Each row below holds a small network's activations on one input, seen along a few directions.
In each table, some parts of the input vary, and every possible input appears once, in random order.
Descriptions start from the smaller parts, as in this example, which fits no table here: values(3) and (point or ring(9) or (ring(5) and line(6))).
Shared parts are said once, and a part with two or three values counts as separate values.

Other details of the inputs shift rows strongly along two fixed directions, in all tables alike. That doesn't count.
To show where, the next rows are all for the same input, with only those details redrawn:
[-77 -23   2  64  77 -31 -68  -4 -56 -29  24]
[-79 -28   3  73  81 -38 -76   1 -57 -32  32]
[ -8  35 -11 -44  -2  50  34 -29  17  14 -33]
[ -5  40 -10 -51  -5  55  38 -31  19  17 -38]
[ -5  40 -11 -50  -5  54  38 -31  20  16 -38]
[-26  14  -5   0  23  17  -5 -12  -4  -3  -7]
[ 36 -20 -12  57 -18 -19   2  61  61 -20  75]
[-10  30 -12 -35   3  42  27 -24  14  13 -28]

A family of inputs:
R1: [-23 -27  13  37  48 -39 -65 -23 -71   9  -9]
R2: [  6   2  20 -25  26 -12   3 -14 -13  12 -34]
R3: [ -7  -9  12 -16  16  35   2 -24   2   7 -31]
R4: [ 23  57 -14 -54 -21  24  24 -39  -6  39 -42]
R5: [ 77  -2 -21  62 -48 -69  -3  39  28 -14  61]
R6: [ 26  23  10 -64 -41   4  37 -53 -32  18 -30]
R7: [-10 -26   9  45  35 -57 -55 -39 -79  -7 -21]
R8: [ 40 -50  -7  34 -42   3  16  45  84  -9  31]
R9: [ 17  -5  -5 -34  -1  26   0 -21  -4   2 -58]
R10: [ 59 -15  22 -14 -39 -33  35  57  51  -4  66]
R11: [-15  26  -8 -26   9  37  18 -22   9   6 -23]
R12: [ 62  -7 -31  23 -42 -16  13  54  60 -19  37]
R13: [-27  -3  26 -41   4  35  10 -20  -9  -2   2]
R14: [-95 -36  -5  70  63 -34 -72  -6 -40 -35  11]
R15: [-41 -18  14 -37 -14  32  11 -19  12  -6  -9]
R16: [ 61 -35  12  31 -45 -46  -3  56  25   0  94]
R17: [ 45  17  -1  64 -82 -15  38 120   5  34   1]
R18: [-13 -11  10 -41  -2  12  -6 -13 -24 -13 -14]
R19: [ -9  31   0 -25  25 -18   7 -10 -11   9 -18]
What is each input in this table made of?
> point or (values(3) and line(6))
Which other rows does R18 become when the values(3) part takes its other values? List them by row number.
> R9, R12
Which other rows does R14 become when the values(3) part takes its other values? List them by row number.
> R8, R15

A family of inputs:
R20: [ -93   20   23  -28   45   23  -24  -22 -105   18  -91]
R21: [-58   1  -7  50  76 -20 -65 -35 -67  -2 -44]
R22: [-27   5  -2  51   8 -16 -19  47 -35   4  28]
R23: [  3 -31  -1  61 -16 -24 -27  32  -7 -11  10]
R24: [ -11   41    9 -115  -16   78   58  -57   28   24  -24]
R25: [ -77   30  -17    2   74   27  -42  -59  -81   16 -101]
R26: [ 63 -20  -5  20 -66 -11  25  33  46   6  16]
R27: [ 22  12 -28  17 -20  21  38  45  92 -19  49]
R28: [-42 -20  10  45  25   1 -14  44  12 -19  65]
R29: [-15 -19 -14  21  29 -22 -23   4  36 -40  66]
R30: [ -53   -4   27    2   61  -38  -57  -47 -100   -8   13]
R31: [ 53  29 -30  27 -41 -15  32  45  57   0  30]
R32: [  9  42 -12 -73  18  38  20 -91 -22  33 -93]
R33: [ 87  22 -15 -54 -33  24  41 -41  50  20 -25]
R34: [ 27 -39  34   9  -6 -50 -22  28 -21 -16  44]
R35: [ -2 -11  13  25  10 -44 -21   9 -38   0  46]
R36: [-48   8   0   8  73 -47 -62 -59 -80 -25  -3]
R37: [ -4 -31 -10  66 -15 -14 -26  47 -10 -12   6]
R38: [ 34   7  17 -18 -51   8  39  47  21  19  -9]
R39: [-113   -8   11  -22   60   57  -30  -65  -57  -10  -78]
R40: [ 20 -24  25 -55 -31  25  34  20  55  -7  28]
R41: [-13 -39  -7  25  46  -7 -41 -17  30 -29  34]
R42: [  3 -37  31  15   3 -50 -22  27 -37  -8  26]
R43: [ 47  17  -3  20 -53  -5  37  58  37  18  44]
R44: [ 26 -32   0 -35 -39  36  22  -8  68 -13  16]
R45: [ -8  13 -31  65  11 -30 -20  46  -1 -16  26]
R46: [  7   7 -17  51   9 -52 -18  19  -1 -13  37]
R47: [ 64 -14  -4 -21 -61   5  32  -2  33   9  -7]
R48: [-25  28  20 -98 -22  91  68 -13  27  24 -66]
R49: [ 31 -47  10  28 -11 -39 -34  -1 -11 -22  30]
R50: [ 10  67   5 -86 -37  49  65 -42  -9  52 -55]
R51: [ 16  41  23 -97 -46  45  64 -24  -6  45 -77]
R52: [ 24 -16 -13  59  14 -40 -26  12   8  -2  16]
R53: [-15 -29 -15  59  37   6 -22  24  45 -24  30]
R54: [ 61  30 -24 -24 -35 -10  40  -3  42   6  12]
What is each input in this table made of?
> ring(5) and (values(2) or line(5))
Changing only the ring(5) part turns R49 into R34. The same change can be made to R26. Which row results?
> R51
A walk changes only the line(5) part. It starts at R30 and steps to R35. List the rest of the walk in order.
> R50, R43, R22

A family of inputs:
R55: [ 46   1 -17 -23 -39  34  45  21  93  -6  24]
R56: [  5 -32  14  29   9 -46 -33   9 -17 -22  52]
R57: [-23 -21  11  51   9 -22 -22  54 -14  -8  30]
R58: [ -4 -40  19  25  15 -38 -29  13 -13 -23  54]
R59: [ 83   9  -6 -40 -57   2  44   0  52  16  19]
R60: [ 61  -4  -3   1 -19 -30   5  -2  18   0  26]
R61: [-32   9  -1 -41  30  34  -1 -58   4  -2 -20]
R62: [ 52  11  -1 -34 -53   8  40   5  39  11   3]
R63: [ -7 -36  14  35  11 -38 -26  24 -13 -21  41]
R64: [ 20 -21   0  48  14 -58 -35   9 -19 -13  26]
R65: [-36   9  -6 -26  28  29  -1 -43   5  -4 -28]
R66: [-31  37  -5 -18  15  10  -3 -30 -59  26 -65]
R67: [-30  -1  20 -41  11  20   1 -26 -21   6 -29]
R68: [-19  17   3 -36  19   1  -9 -53 -50  13 -50]
R69: [ 57  12  -3 -27 -64  29  58  30  53  17   2]
R70: [-32 -13 -14  60  27  -7 -25  42  13 -22  31]
R71: [ 11  -1  -8  67  11 -50 -28  34 -26  -1  15]
R72: [-46  29 -15  -5  25  37   6 -18  -3   8 -40]
R73: [ 76  14 -15  -8 -65   6  45  29  48  21   4]
R74: [ -3 -22   4  52   1 -37 -28  31 -22 -13  30]
R75: [-32   9  -1 -53  31  42   4 -53   6  -7 -23]
R76: [-33 -14   7  50  17 -28 -27  37 -34  -8  18]
R77: [-14  34  -4 -23  18   9  -4 -50 -54  22 -70]
R78: [ 43  10 -23  -4 -45  38  48  26  88   6  14]
R79: [-34   6  15 -27   7  29   3 -14 -27  12 -37]
R80: [ -9  -9   1  57   2 -38 -24  43 -24  -8  26]
R81: [-25  -5  25 -51  16  19   0 -35 -22   2 -16]
R82: [-42  13 -11 -17  25  43  -1 -25   0  -2 -35]
Changing only one part turns R81 into R79. The same change can be made to R60. Which row results?
> R77
What is each input in this table made of?
> line(4) and (values(2) or line(5))
Which other rows does R55 become when the values(2) part takes its other values? List them by row number.
> R65
A walk changes only the line(4) part. It starts at R75 and steps to R55. List the rest of the walk in order.
> R82, R70

A family of inputs:
R83: [-44  17  12 -30  16   1 -19 -27 -80  12 -36]
R84: [ 42  41  15 -43 -30   2  52 -26  -2  35 -51]
R85: [-48   3  13  57  37 -62 -44 -15 -82  -9   8]
R86: [ 33  17   1 -80 -52  42  54 -16  56   9 -36]
R87: [-45  35  14 -49  39   3   2 -56 -82  41 -91]
R88: [-52  38  -2 -25  21  -3  -1 -42 -75  29 -54]
R89: [ 47 -19 -20  68 -25 -35  -5  80  71 -26  62]
R90: [ 22 -17 -10  61   6 -19 -15  52  36  -9  54]
R91: [-53 -21  15  57  49 -78 -63  13 -84 -12  41]
R92: [ 45 -12   8 -12 -32  26  37  14  56  18   7]
R93: [-27 -25  31  61  44 -92 -61   7 -71 -18  37]
R94: [ 35 -40  -7  70 -38 -19   2  61  61 -13  93]
R95: [  9   0  -8   4 -28  17  13   9  34   2 -11]
R96: [ 91  28 -22 -74 -52  20  46 -51  45  24 -31]
R97: [ -3 -18   9  34  39 -12 -21  17   2  -3  22]
R98: [ 44  21 -11  -5 -24  30  32  21  62  22  11]
R99: [ 39  18  -7 -27 -29  24  40  16  53   0  28]
R100: [-12 -40  13  35  22 -12 -21  12  -4  -8  16]
R101: [ 27  25   5 -50 -29  25  35  -2 -12  36 -60]
R102: [ 75 -17   9  -3 -59  -9  19  51  19  -1  29]
R103: [ 22  27 -18 -54 -58  59  66 -16  50  20 -29]
R104: [ 14  -3 -15  41   0 -14  -7  39  34 -13  23]
R105: [-30  19 -19   0  16  11   2  -9  -6  -9 -12]
R106: [-19 -53  15  42  21 -40 -42  24  -5 -28  47]
R107: [-16 -53   9  59  25 -36 -34  28  -4 -23  30]
R108: [ -83   21   12   -7   54    2  -55  -46 -116   22  -83]
R109: [ 16 -38  18  19  -6 -13 -12  23  29  -7  52]
R110: [ 38   8 -26  15 -34   9  34  41  61  -6  39]
R111: [ 12  17  -1 -45  -2  18  22  -6  25   0 -16]
R112: [  4  22 -31 -14   7   1 -11 -71 -35   6 -37]
R113: [  6 -29   7  22 -13  -7  -4  21  22 -15  58]
R114: [ 38  36 -19 -31 -37  49  56   4  60  23   8]
R115: [-24 -22  20  25  33 -19 -42  -3 -86  -5 -31]
R116: [ 17 -26  13  -7 -13   2   5  12  29  -2  29]
R117: [ 38  55   7 -34 -41   9  46 -25   3  39 -49]
R118: [-16 -36   7  33  14 -24 -24  15  -1 -25   2]
R119: [ 56 -33 -10  60 -17 -42   2  82  69 -30  62]
R120: [-41 -25  12  56  57 -34 -57  14 -29 -25  65]
R121: [-19  -4  -3   5  -1  15  -4  -8   2   4 -22]
R122: [ -8 -15   3  73  16 -67 -43  43 -36   4  33]
R123: [ 10 -26  -2  43 -11  -4  -9  30  28  -2  32]
R124: [ 24  28  -8 -54  -7  42  48 -12  33  20 -47]
R125: [ 21 -17   4  14   7 -17  -7  33  30 -15  46]
R126: [ 40   8 -22  15 -33  12  33  39  60  -4  42]
R127: [-61 -19  10   8  31 -10 -35 -24 -41 -25   3]
R128: [-51  35  -1 -53  36  30   1 -51 -35  -3 -45]
R129: [-35 -11   8  19  63  -7 -29  -8 -33  -4 -10]
R130: [ 45  34   4 -76 -26  53  56 -15  56  30 -15]
R131: [-17 -21   4  44  34 -27 -34  26  -6 -25  66]
R132: [ 46   7  -5 -33 -24  14  36  22  57   2  15]
R133: [-10  13 -15 -23 -32  28  27 -13  22  -5 -23]
R134: [  5  13  19  12  -5 -45  -2  -7 -33   0  20]
R135: [-26  -4   3 -19  -6   7  -2 -16  -1 -19  -4]
R136: [-65  12  -1 -24  22  35  -6 -53 -42   5 -44]
R137: [ 27 -12   9  15 -13 -55  -2  39  -5  10  36]
R138: [-35  20  11 -16  17  23 -26 -37 -87  16 -75]
R139: [-45 -15  20   7  37 -36 -52  -2 -83   0 -14]
R140: [-41 -11   2  25  44 -21 -36   4 -28 -26  31]
R141: [  4   8  -3 -17 -22  36  20 -10  24  15 -26]
R142: [  6 -16   6  -2 -21   7   9   8  25 -10  34]
R143: [ 42  20 -17  -8 -27  27  34  25  59  12   3]
R144: [-10  -4  -1  10  30  -7  -7   7   0 -11 -13]
R145: [ 18 -15  -1  12   2 -27  -9  37  33 -27  35]
R146: [-63  44 -10 -46  43  51   5 -62 -45  16 -60]
R147: [  7  -8  -7  18 -24   1   1  19  35  -9  -2]
R148: [-26 -16  16   2  10   7 -14 -15  -8  -5  27]
R149: [ 49 -22 -18  69 -21 -29  -2  79  68 -16  69]
R150: [ 24  27 -14 -54 -55  65  66 -19  50  26 -22]
R151: [ 41  -1   1 -36 -39  38  50   3  53  16 -18]
R152: [-61  36 -15 -28  34  24  -5 -43 -36  -7 -54]
R153: [ 33  16 -17 -36   5   6   4 -70 -18  17 -60]
R154: [ 18 -49   3  56  -7 -34 -12  49  32 -25  42]
R155: [ 18  15  -2 -28   5  27  28  -4  24  11 -26]
R156: [-45 -22   2  52  48 -47 -56  20 -28 -46  46]
R157: [-68  15  -6 -24  18  29  -5 -52 -40  -1 -52]
R158: [ 23 -18   5  14   9 -15  -6  33  30 -11  49]
R159: [ 35   2   1 -53 -46  28  44  -1  54   5  -9]
R160: [ -7  13  -6   4 -18  -3  -3  12 -36  13 -10]
R161: [-29 -43   9  46  15 -32 -37  19 -11 -32  56]
R162: [ -57   31    5  -39   19   36  -14  -59 -106   13  -83]
R163: [ 22  -2 -18   4   8 -28 -28 -45 -23 -11  10]
R164: [-10  26 -19 -15  30   3 -33 -86 -54  15 -68]
R165: [-22  -4  16 -43   8  23   2 -33  -9   5 -25]
R166: [-39   3  18 -16  19   3 -31 -30 -95  -5 -31]
R167: [ 39  28  -4 -50 -54  66  59 -14  62  39 -31]
Changing only one part turns R147 into R135. The same change can be made to R117. Which row results?
> R134
Changing only one part turns R162 into R166. The same change can be made to R94. Which row results?
> R148
Changing only one part turns R156 into R152. The same change can be made to R127. Which row results?
> R157
What is each input in this table made of?
> ring(5) and (point or line(4) or (values(2) and line(6)))
Which other rows does R164 become when the ring(5) part takes its other values? List them by row number.
> R96, R112, R153, R163
A walk changes only the line(4) part. It starts at R102 and steps to R139. List the rest of the walk in order.
> R137, R93
